Each row below holds a small network's activations on one input, seen along a few directions.
Each table varies a few parts of the input and shows all the possible inputs, shuffled.
Descriptions start from the smaller parts, as in this example, which fits no table here: one of 8 places around a ring, together with either a single point or one of 9 places along a line or (one of 3 separate values, together with one of 6 places along a line).
Shared parts are said once, and a part with two or three values counts as separate values.
In the rows, zero is written as 128.

A family of inputs:
R1: 154; 131; 127; 144; 128; 127; 145; 119; 101; 111; 109
R2: 113; 118; 143; 125; 145; 96; 140; 134; 130; 92; 113
R3: 114; 128; 120; 115; 107; 145; 147; 94; 123; 103; 112
R4: 112; 152; 112; 134; 100; 137; 126; 95; 137; 122; 118
R5: 111; 142; 136; 145; 139; 87; 120; 136; 145; 110; 119
R6: 121; 120; 144; 114; 144; 118; 116; 167; 147; 121; 118
R7: 91; 104; 151; 104; 171; 87; 168; 137; 107; 195; 247
R8: 104; 137; 137; 144; 143; 88; 114; 130; 137; 104; 122
R9: 145; 150; 121; 162; 127; 119; 119; 115; 109; 123; 118
R10: 135; 104; 154; 112; 135; 109; 132; 156; 149; 113; 108
R11: 162; 132; 128; 133; 128; 149; 121; 152; 118; 140; 113
R12: 110; 132; 122; 144; 150; 104; 99; 152; 155; 123; 129
R13: 128; 124; 143; 115; 140; 117; 121; 173; 155; 127; 114
R14: 106; 148; 112; 133; 103; 139; 120; 88; 129; 116; 121
R15: 150; 145; 105; 161; 133; 134; 104; 137; 126; 142; 124
R16: 144; 141; 107; 161; 137; 135; 99; 132; 119; 136; 127
R17: 163; 108; 141; 129; 127; 142; 126; 130; 105; 119; 110
R18: 147; 127; 128; 143; 132; 128; 140; 114; 94; 105; 112
R19: 136; 114; 130; 101; 96; 158; 138; 115; 141; 125; 107
R20: 121; 132; 120; 116; 104; 143; 152; 100; 131; 109; 109
R21: 129; 134; 120; 104; 103; 165; 127; 133; 148; 138; 114
R22: 130; 110; 130; 99; 98; 160; 133; 108; 133; 119; 110
R23: 129; 100; 155; 111; 139; 110; 126; 150; 141; 106; 111
R24: 126; 113; 135; 119; 159; 117; 168; 116; 71; 207; 249
R25: 122; 130; 120; 103; 105; 167; 122; 126; 140; 133; 117
R26: 170; 112; 140; 129; 122; 141; 131; 135; 112; 126; 107
R27: 156; 128; 129; 132; 132; 150; 115; 147; 111; 134; 116
R28: 118; 146; 100; 135; 111; 150; 111; 119; 157; 140; 125
R29: 138; 146; 122; 161; 131; 120; 114; 110; 102; 116; 121
R30: 120; 122; 142; 126; 141; 95; 146; 140; 137; 98; 110
R31: 111; 142; 100; 133; 113; 152; 106; 112; 149; 134; 128
R32: 93; 116; 127; 91; 135; 135; 174; 95; 100; 207; 245
R33: 116; 136; 121; 145; 146; 103; 105; 158; 162; 129; 125
Changing only one part turns R31 into R16. The same change can be made to R22. Which row results?
> R17
What is each input in this table made of?
> one of 3 separate values, together with either a single point or (one of 2 separate values, together with one of 5 places around a ring)
Change only the choice among 2 separate values in R12. List by row number the other rows that result.
> R33
Change only the place on the ring of 5 in R20. List by row number the other rows that result.
> R4, R19, R21, R28

A family of inputs:
R34: 109; 143; 112; 149; 138; 122; 98; 126; 133; 116; 125
R35: 135; 113; 122; 95; 85; 181; 134; 96; 131; 140; 122
R36: 127; 133; 115; 104; 81; 167; 158; 83; 130; 131; 119
R37: 163; 128; 126; 143; 120; 141; 114; 134; 125; 135; 110
R38: 155; 148; 119; 152; 116; 127; 138; 121; 123; 127; 107
R39: 122; 126; 148; 124; 150; 91; 143; 167; 145; 96; 99
R40: 125; 139; 110; 103; 90; 175; 160; 93; 120; 129; 120
R41: 133; 119; 117; 94; 95; 189; 136; 106; 121; 138; 123
R42: 124; 120; 118; 114; 91; 166; 129; 73; 113; 124; 126
R43: 162; 134; 120; 142; 129; 149; 116; 144; 115; 133; 111
R44: 123; 126; 113; 113; 100; 174; 131; 82; 104; 122; 127
R45: 153; 135; 121; 162; 125; 126; 109; 111; 107; 120; 115
R46: 112; 103; 145; 103; 164; 109; 157; 141; 105; 203; 238
R47: 113; 151; 116; 139; 119; 115; 124; 127; 159; 125; 117
R48: 120; 113; 151; 135; 161; 90; 114; 156; 129; 88; 107
R49: 132; 100; 161; 116; 145; 97; 117; 170; 156; 106; 102
R50: 122; 107; 156; 136; 151; 82; 112; 146; 139; 90; 106
R51: 130; 106; 155; 115; 155; 105; 119; 180; 146; 104; 102
R52: 101; 111; 142; 123; 169; 95; 152; 118; 87; 187; 242
R53: 151; 141; 116; 160; 134; 134; 111; 121; 97; 118; 115
R54: 111; 137; 118; 150; 129; 114; 96; 117; 143; 118; 124
R55: 124; 120; 154; 125; 141; 83; 141; 157; 154; 98; 99
R56: 111; 157; 110; 138; 128; 124; 126; 137; 149; 123; 117
R57: 119; 137; 117; 129; 133; 137; 102; 150; 150; 131; 120
R58: 153; 154; 114; 150; 125; 136; 140; 131; 113; 125; 108
R59: 121; 131; 123; 131; 123; 129; 100; 140; 160; 133; 120
R60: 103; 122; 138; 112; 159; 95; 181; 128; 103; 195; 234
What is each input in this table made of?
> one of 3 separate values, together with either a single point or (one of 2 separate values, together with one of 4 places along a line)
Changing only the choice among 3 separate values turns R53 into R58. The same change can be made to R48. Which row results?
> R39
Change only the choice among 3 separate values in R41. List by row number the other rows that result.
> R40, R44
Which other rows agree with R49 in the choice among 3 separate values? List them by row number.
> R35, R37, R41, R43, R46, R51, R57, R59

A family of inputs:
R61: 195; 131; 136; 169; 172; 129; 120; 172; 102; 148; 114
R62: 110; 125; 131; 92; 93; 127; 150; 105; 162; 83; 52
R63: 159; 110; 162; 114; 149; 142; 131; 218; 139; 150; 104
R64: 154; 135; 93; 131; 87; 171; 63; 119; 159; 124; 80
R65: 142; 166; 129; 154; 95; 120; 130; 73; 112; 83; 70
R66: 58; 137; 118; 125; 147; 135; 88; 176; 171; 147; 157
R67: 141; 143; 90; 166; 120; 186; 71; 97; 118; 100; 86
R68: 96; 182; 131; 168; 147; 57; 135; 105; 129; 127; 150
R69: 177; 128; 173; 155; 157; 76; 144; 137; 79; 111; 114
R70: 147; 152; 141; 126; 108; 121; 185; 68; 81; 159; 162
R71: 64; 141; 133; 106; 145; 64; 155; 136; 179; 127; 133
R72: 103; 106; 126; 134; 100; 132; 125; 73; 123; 49; 81
R73: 92; 150; 93; 186; 150; 90; 86; 118; 110; 126; 173
R74: 157; 153; 99; 99; 108; 180; 157; 138; 122; 200; 158
R75: 115; 80; 150; 66; 98; 120; 167; 76; 134; 161; 157
R76: 114; 185; 94; 182; 162; 110; 110; 139; 152; 163; 150
R77: 127; 107; 135; 94; 83; 153; 99; 111; 186; 85; 83
R78: 60; 128; 129; 102; 151; 111; 109; 157; 179; 110; 165
R79: 86; 156; 86; 140; 155; 128; 74; 165; 152; 150; 162
R80: 139; 69; 171; 134; 162; 88; 139; 136; 90; 78; 126
R81: 187; 128; 130; 129; 157; 135; 117; 208; 120; 152; 110
R82: 130; 125; 140; 62; 104; 162; 192; 131; 150; 160; 161
R83: 128; 134; 130; 85; 100; 186; 172; 149; 141; 197; 152
R84: 193; 123; 136; 175; 151; 97; 128; 160; 78; 128; 121
R85: 138; 134; 90; 172; 98; 154; 80; 86; 94; 81; 93
R86: 165; 125; 111; 142; 116; 166; 122; 78; 109; 197; 175
R87: 128; 119; 141; 107; 104; 121; 214; 78; 111; 144; 157
R88: 146; 87; 176; 93; 156; 83; 164; 168; 129; 111; 97
R89: 57; 122; 129; 148; 152; 69; 130; 104; 140; 94; 162
R90: 104; 121; 116; 112; 96; 198; 83; 144; 155; 102; 77
R91: 141; 75; 171; 89; 162; 130; 118; 189; 130; 94; 129
R92: 143; 121; 103; 143; 111; 154; 136; 81; 62; 158; 185
What is each input in this table made of?
> one of 4 separate values, together with one of 8 places around a ring
Changing only the place on the ring of 8 turns R79 into R73. The same change can be made to R64. Which row results?
> R85

A family of inputs:
R93: 107; 114; 130; 101; 140; 132; 170; 103; 91; 203; 240
R94: 133; 115; 132; 102; 104; 156; 132; 122; 138; 114; 100
R95: 116; 140; 123; 154; 149; 99; 107; 138; 133; 126; 137
R96: 114; 135; 117; 112; 101; 149; 130; 113; 151; 117; 107
R97: 138; 117; 146; 133; 149; 103; 132; 149; 120; 117; 123
R98: 143; 135; 130; 155; 151; 107; 117; 149; 118; 130; 129
R99: 148; 126; 126; 125; 109; 151; 134; 113; 116; 114; 102
R100: 126; 149; 104; 146; 110; 147; 109; 103; 128; 124; 115
R101: 153; 144; 109; 147; 111; 155; 119; 114; 113; 127; 108
R102: 124; 106; 152; 111; 143; 108; 130; 157; 143; 117; 121
R103: 105; 126; 137; 121; 140; 101; 128; 148; 156; 120; 128
What is each input in this table made of?
> either a single point or (one of 2 separate values, together with one of 5 places around a ring)
Change only the choice among 2 separate values in R100. List by row number the other rows that result.
> R95
